Small tables with named rows and columns. After each table, cells are looked up by row and column.

ragedar:
columns: fugeb, zolege, notirag
kemodal: [12.665, 17.048, 38.794]
sevuko: [17.543, 52.170, 28.378]
larar: [12.742, 31.460, 19.993]
pevibiz: [24.658, 9.652, 34.593]
ziv: [13.683, 12.844, 25.856]
giv: [79.971, 60.309, 22.924]

notirag of pevibiz is 34.593
notirag of kemodal is 38.794
notirag of ziv is 25.856
fugeb of pevibiz is 24.658
zolege of sevuko is 52.170
zolege of giv is 60.309
notirag of larar is 19.993
fugeb of larar is 12.742
fugeb of ziv is 13.683
fugeb of kemodal is 12.665
fugeb of sevuko is 17.543
notirag of giv is 22.924
zolege of pevibiz is 9.652
zolege of kemodal is 17.048
notirag of sevuko is 28.378
zolege of larar is 31.460
fugeb of giv is 79.971

ziriz:
,lazi,nek,bet,feki
mevodi,-57660,46806,57468,-62798
boz,665,3589,7236,6449
nisa,9180,3967,1266,3171
posozal,5229,8494,7308,11587
mezu,5541,-1608,-223,8018
lev,5043,6575,4786,4650
kesufad,9046,6533,4369,5501
nanid,9355,5920,999,4656

lev, lazi => 5043
kesufad, bet => 4369
nanid, bet => 999
mezu, nek => -1608
nisa, feki => 3171
mevodi, feki => -62798
nanid, feki => 4656
kesufad, feki => 5501
mezu, bet => -223
posozal, bet => 7308
mevodi, bet => 57468
nisa, bet => 1266
boz, lazi => 665
mezu, feki => 8018
posozal, feki => 11587
boz, bet => 7236
lev, nek => 6575
kesufad, lazi => 9046
nanid, lazi => 9355
lev, feki => 4650

Table lorar
columns: nasekib, gos, totonug, nelomef, gub, lol, dezol
kib: [-2.88, -6.66, -5.27, 0.66, -3.48, -4.69, 7.97]
med: [0.17, -2.88, -0.84, -1.65, -1.13, -4.55, -0.16]
rizu: [-3.92, -4.33, -6.47, -4.11, -6.49, -4.66, -6.06]
zopob: [-6.96, 5.10, -5.61, 6.16, -6.99, 1.03, -2.83]
dusaz: [-1.70, -0.36, -0.31, -0.06, -1.01, -3.37, -0.54]
bapevi: [-3.44, 0.49, -3.15, -1.93, -2.28, -1.19, -1.41]
dopu: [5.21, -1.01, 0.02, -3.76, -2.49, 4.84, -1.14]
miv: [-5.52, 1.48, -4.30, 1.63, -4.80, -0.99, -4.27]
rimovu: [1.85, -3.35, 8.59, -4.22, -6.11, -8.49, 1.69]
gef: [-8.41, 6.87, -7.59, 8.75, -7.92, 2.77, -2.21]
vil: [-2.19, -5.90, -2.24, -3.33, -1.26, -5.21, 4.30]
giv: [-3.85, -5.54, -5.06, -6.56, -7.28, -2.57, -6.92]
bakin: [-8.56, -2.17, -2.48, -0.07, 1.39, -6.58, -4.67]
kadulim: [-7.09, 0.95, -2.57, -1.23, -0.05, -4.91, -2.36]

What is the lol of gef in lorar?
2.77
What is the dezol of dusaz in lorar?
-0.54
What is the gub of dusaz in lorar?
-1.01
What is the gos of bapevi in lorar?
0.49
What is the dezol of zopob in lorar?
-2.83
What is the nasekib of med in lorar?
0.17
What is the gub of kadulim in lorar?
-0.05
What is the lol of bapevi in lorar?
-1.19
What is the nasekib of miv in lorar?
-5.52
What is the gub of med in lorar?
-1.13

galim:
,tezomak,fudesug,dopo,kaz,gagagum,porevag
kan,205,125,60,164,112,121
bepob,131,115,101,123,113,114
keb,133,115,99,123,112,113
zar,69,105,136,87,111,108
voviz,39,101,152,71,112,103

bepob, kaz => 123
bepob, fudesug => 115
keb, tezomak => 133
kan, fudesug => 125
bepob, porevag => 114
kan, dopo => 60
keb, porevag => 113
voviz, kaz => 71
bepob, gagagum => 113
kan, gagagum => 112

viko =
|  | vumo | posal | zugile | kinibik | fufegu |
|---|---|---|---|---|---|
| bul | 533 | 458 | 473 | 242 | 770 |
| zodade | 391 | 323 | 423 | 397 | 273 |
| segeme | 245 | 460 | 279 | 360 | 524 |
| niz | 314 | 750 | 636 | 706 | 967 |
| dup | 703 | 371 | 374 | 380 | 654 |

What is the zugile of segeme in viko? 279
What is the kinibik of niz in viko? 706
What is the zugile of bul in viko? 473
What is the kinibik of dup in viko? 380
What is the vumo of zodade in viko? 391
What is the vumo of bul in viko? 533
What is the posal of niz in viko? 750
What is the fufegu of bul in viko? 770
What is the kinibik of zodade in viko? 397
What is the fufegu of niz in viko? 967

Table zolaked
,ris,dit,gez,dasofe,mus,nal,duk,nogirir,pifupin
kuluful,-50371,57331,34208,41242,21604,21602,44581,25561,16828
tibal,40175,-18391,42873,37540,18210,-13662,32654,21265,11265
tosu,-11154,24542,22650,19550,21232,6725,33923,16582,20356
kuboz,84436,-705,-423,-616,12066,-6548,-26554,9689,23095
dezudab,3372,25500,-1043,3372,20149,22295,27376,11296,17870
nosedi,-17796,42145,41658,46310,19352,11519,36286,24838,3127
fezana,23229,13565,-8267,-15736,19356,32177,-8968,10020,13024
sizen,-30112,58133,-15784,-8158,18162,49535,5242,15232,14213
bib,46097,7973,-13915,-6238,14553,5841,6373,5134,32200

What is the pifupin of fezana in zolaked?
13024
What is the duk of sizen in zolaked?
5242
What is the mus of sizen in zolaked?
18162
What is the nogirir of fezana in zolaked?
10020
What is the nogirir of tibal in zolaked?
21265
What is the dasofe of kuluful in zolaked?
41242
What is the mus of kuboz in zolaked?
12066
What is the pifupin of sizen in zolaked?
14213
What is the gez of bib in zolaked?
-13915
What is the nal of bib in zolaked?
5841
What is the pifupin of kuboz in zolaked?
23095
What is the nal of kuboz in zolaked?
-6548
What is the nal of fezana in zolaked?
32177
What is the duk of dezudab in zolaked?
27376
What is the nogirir of kuboz in zolaked?
9689
What is the dasofe of tibal in zolaked?
37540
What is the pifupin of dezudab in zolaked?
17870
Row with the largest dit: sizen

Table fek
,badusaf,satun,seg,dadore,gutaser,dalu,pekuz,ronod,zezo,nem
zezatiz,102,153,120,108,154,93,117,128,116,175
vizak,103,140,132,117,115,106,138,171,140,124
fif,125,124,155,126,137,131,130,198,171,194
berira,158,162,113,142,129,68,118,173,104,148
fim,97,72,100,119,133,110,115,116,99,183
mikovi,111,124,106,105,106,126,109,41,123,157
nure,77,108,89,91,133,189,115,107,82,114
fev,172,169,62,140,96,112,97,107,41,150
dadaf,136,122,118,126,107,153,122,147,104,144
piv,147,119,68,131,157,180,91,167,54,145
musagi,103,61,119,129,74,132,130,169,109,99

seg of dadaf: 118
ronod of piv: 167
nem of dadaf: 144
ronod of musagi: 169
satun of berira: 162
pekuz of fif: 130
dalu of berira: 68
satun of piv: 119
dadore of vizak: 117
gutaser of fev: 96
satun of musagi: 61
dadore of fif: 126
Row with the largest dalu: nure

zota =
fields: dodibe, nogos, rar, sikur, rira, golik, tufiga, tonev
bigelor: [42857, 61744, 24762, 58303, 22981, 50573, 33534, 55857]
sizo: [49919, 46202, 48289, 47602, 46364, 49308, 48473, 43959]
todor: [45966, 46192, 46656, 42665, 48501, 43641, 40880, 43579]
mas: [42868, 30975, 57788, 43518, 66701, 49550, 54264, 42456]
zik: [30158, 26457, 49899, 28990, 34202, 56286, 40874, 35180]
pulimu: [42594, 50625, 35459, 40971, 35520, 40333, 43667, 37331]
kef: [41109, 59683, 18238, 23385, 55041, 50831, 41381, 24031]
beko: [82197, 52760, 32136, 28560, 37650, 47801, 27709, 50567]

What is the golik of bigelor in zota?
50573
What is the sikur of mas in zota?
43518
What is the dodibe of mas in zota?
42868
What is the nogos of sizo in zota?
46202
What is the rira of pulimu in zota?
35520
What is the dodibe of beko in zota?
82197
What is the nogos of bigelor in zota?
61744
What is the sikur of sizo in zota?
47602
What is the rira of bigelor in zota?
22981
What is the rira of sizo in zota?
46364
What is the tufiga of sizo in zota?
48473
What is the nogos of todor in zota?
46192
What is the tonev of zik in zota?
35180
What is the golik of kef in zota?
50831
What is the tonev of pulimu in zota?
37331
Row with the largest golik: zik

